Each row below holds a small network's activations on one input, seen along a few directions.
Each table varies a few parts of the input and shows all the possible inputs, shuffled.
A made-up example of a description, with smaller parts first: one of 4 places along a line, together with either a single point or one of 11 places along a line or (one of 3 separate values, together with one of 5 places around a ring).
Shared parts are said once, and a part with two or three values counts as separate values.
In the rows, zero is written as 128.

Other details of the inputs shift rows strongly along two fixed directions, in all tables alike. That doesn't count.

Rows:
row 1: [158 145 104 129  96 126  99 156 123 104 116 164]
row 2: [ 39  98 152 117 164 129 163 110  96 125 164  94]
row 3: [166 142 106 125  92 127 112 151 113 108 118 156]
row 4: [ 73 130 138 138 109 133 130 129 120 133 115 167]
row 5: [ 95 127 138 146 117 140 121 117 134 123 122 158]
row 6: [222 145 128 148 118 132 164 131 166 149 106  78]
row 7: [ 84 129 139 148 120 140 124 115 132 126 126 155]
row 8: [162 135  99 129 100 118  93 158 135 107 110 169]
row 9: [ 92 128 124 127 117 123 123 140 100 117 128 147]
row 10: [181 136  88 118  98 123 106 159 115  93 120 165]
row 11: [ 76 101 158 172 162 126 219  98 118 205 117  42]
row 12: [180 137 107 133 101 130 109 134 123  99 125 145]
row 13: [115 115 110 126 131 127 132 125 101 102 145 132]
row 14: [ 99 114 106 115 133 110 114 147  87 104 144 165]
row 15: [ 98 124 126 135 129 127 118 123 109 107 141 138]
row 16: [102 116 124 106 141 121 114 129 113  87 163 141]
row 17: [114 130 127  87 128 137  96 120 113 104 147 144]
row 18: [203 137 114 166 120 122 149 132 157 159 103 102]
row 19: [173 132  99 130 116 122 120 132 121  98 132 139]
row 20: [170 136 136 122 149 133 157 117 142 171 113  80]
row 21: [146 131 127 148 120 130 191 134 115 167 103  81]
row 22: [ 88 120 115 123 121 113 108 144 109 111 131 161]
row 23: [181 142 124 127 112 130  93 143 157  98 127 145]
row 24: [ 97 131 161 170 126 142 178 100 142 175 102 102]
row 25: [125 136 130  94 127 137 109 118 121 118 141 129]
row 26: [180 158 128 113 104 146  89 124 174 127 107 170]
row 27: [130 128 139 150 123 131 171 110 113 149 121  87]
row 28: [182 130  90 124 111 116 104 161 117 105 118 167]
row 29: [165 132  94 128 108 109  98 158 128 111 120 174]
row 30: [124 129 122  89 142 130 115 120 117 113 143 128]
row 31: [ 99 112 112 129 128 115 126 144 107 129 130 149]
row 32: [149 138 108 134 113 129  95 136 127  93 133 156]
row 33: [ 71 112 157 154 146 130 238 111  91 200 110  41]
row 34: [194 139 109 100 134 129  94 136 141 116 125 143]
row 35: [ 89 116 118 133 135 120 106 127 117 105 144 147]
row 36: [208 151 146 159 116 136 157 129 176 161  98  77]
row 37: [119 130 138 141 113 128 173 128 102 156 111 100]
row 38: [ 32 105 152 104 174 128 142 105 106 156 156 103]
row 39: [108 112 106 126 144 118 114 131  99 100 155 148]
row 40: [172 126  99 135 128 115 114 136 122 106 134 146]
row 41: [ 75 111 153 164 148 123 218 119 111 211 108  56]
row 42: [ 32 104 154 103 175 125 143 102 104 156 154 104]
row 43: [ 94 127 129  81 134 133  93 118 105  98 156 151]
row 44: [ 89 116 134 119 142 120  96 133 136  99 154 146]
row 45: [102 131 132  93 138 134  94 119 121 109 145 144]
row 46: [128 140 176 163 127 143 176 108 172 179  99  94]
row 47: [ 66 118 120 116 121 125 105 144  88  98 142 166]
row 48: [ 15 117 169 109 150 150 142  92 121 157 143 126]
row 49: [101 111 124 110 153 114 104 133 113  91 165 151]
row 50: [171 139 106 124  90 128 111 152 113 106 115 158]
row 51: [116 130 130 102 138 130  98 123 140 127 136 132]
row 52: [168 127 112 120 136 118  98 144 139  96 147 149]
row 53: [ 85 128 150 125 125 139 101 124 146 106 138 172]
row 54: [155 138 100 131 102 117  95 157 133 109 114 166]
row 55: [154 128 104 135 117 120  89 139 138  96 127 160]
row 56: [120 142 157 173 106 143 194 120 147 199  78  94]
row 57: [ 83 127 180 137 157 147 205  89 130 211 112  29]
row 58: [174 126 110 118 134 119  95 146 139  92 143 154]
row 59: [182 152 140 171  87 143 168 133 165 182  65 117]
row 60: [221 142 132 160 124 123 152 136 184 167 102  87]
row 61: [ 93 111 128 116 149 112  98 133 128 100 161 154]
row 62: [112 119 109 126 132 127 130 125 101 101 149 132]
row 63: [175 133  91 125 113 115 104 161 115 105 123 166]
row 64: [ 74 112 119 127 138 116 101 124 110  96 150 156]
row 65: [136 131 157 141 130 131 172 112 135 154 124  77]
row 66: [ 87 115 135 117 143 116  96 131 134  97 153 149]
row 67: [ 32 106 163 120 153 132 157 106  96 129 164  97]
row 68: [179 144 150 137 134 134 163 111 170 192  91  64]
row 69: [202 145 133 172 110 137 168 123 155 166  88  77]
row 70: [232 155 134 137 115 137 141 125 188 179  80  80]
row 71: [185 130 114 130 125 118  95 146 162 109 131 149]
row 72: [ 28 107 167 126 160 129 150 109 107 131 158 100]
row 73: [160 130 121 124 123 121  84 144 159  97 132 153]
row 74: [187 144 108  95 123 134 103 132 142 111 128 132]
row 75: [224 164 157 175 100 147 165 123 208 183  73  95]
row 76: [191 140 110 106 126 127  87 137 156 125 121 146]
row 77: [111 124 121 129 120 131 123 122 101 105 144 136]
row 78: [243 153 130 134 132 132 162 123 169 183  86  72]
row 79: [ 83 115 136 105 132 128 102 126 106  85 165 150]
row 80: [ 84 124 133  88 140 138  88 121 114 103 151 150]
row 81: [159 150 131 110 107 148  89 123 167 125 114 169]
row 82: [ 40  91 136 135 168 122 165 109  79 136 157 104]
row 83: [119 126 116  82 139 133  99 125 114  98 149 143]
row 84: [ 30  94 140 140 164 115 157 108  92 142 156 111]
Description of these inputs: one of 3 separate values, together with one of 4 places along a line, together with either a single point or one of 6 places around a ring.
The inputs of row 33 and row 16 match in every part but the place on the line of 4. If row 31 is changed in the same way as row 33 into row 16, which row does it become? -> row 71
The inputs of row 54 and row 44 match in every part but the place on the line of 4. If row 41 is changed in the same way as row 54 into row 44, which row does it become? -> row 60
The inputs of row 47 and row 69 match in every part but the place on the line of 4. If row 9 is changed in the same way as row 47 into row 69, which row does it become? -> row 15
Which other rows does row 26 become when the place on the line of 4 takes its other values? List them by row number. -> row 4, row 24, row 46
List by row number the other rows that have the place on the line of 4 and the choice among 3 separate values in common with row 5. -> row 11, row 12, row 13, row 55, row 69, row 82
Which other rows does row 45 become when the place on the ring of 6 takes its other values? List them by row number. -> row 30, row 42, row 43, row 68, row 78
Which other rows does row 16 become when the place on the ring of 6 takes its other values? List them by row number. -> row 49, row 61, row 65, row 66, row 72
Which other rows does row 59 become when the choice among 3 separate values takes its other values? List them by row number. -> row 4, row 56

Rows:
row 85: [ 71 107 101 140 119 111 143 148  63 112 136 153]
row 86: [221 145  88 167  80 119 153 161 117 132  86 131]
row 87: [220 149 116 155 100 127 126 141 166 131  98 124]
row 88: [144 126 110 102 136 122  93 137 128  97 145 151]
row 89: [ 83 109 111 109 144 115  89 135 101  81 166 170]
row 90: [178 134 120 142 123 124 135 131 139 128 121 114]
row 91: [216 159 131 131 104 144 115 125 181 140  97 125]
row 92: [133 138 126 105 124 136  81 126 149 109 132 166]
row 93: [ 83 125 136 118 125 132 103 127 124 103 143 165]
row 94: [ 83 115 158 160 148 128 191 111 127 182 116  68]
row 95: [ 95 116 158 134 158 134 192 103 119 174 129  53]
row 96: [ 90 122 170 123 161 138 179  98 133 189 123  58]
row 97: [ 94 125 135  89 142 133  93 119 120 103 156 145]
row 98: [ 81 122 133 117 130 128 100 130 126 109 142 169]
The inputs of row 90 and row 89 match in every part but one. If row 93 is changed in the same way as row 90 into row 89, which row does it become? -> row 98
Describe the family of inputs behind these rows. -> one of 2 separate values, together with either a single point or one of 6 places around a ring
Which other rows does row 97 become when the choice among 2 separate values takes its other values? List them by row number. -> row 96
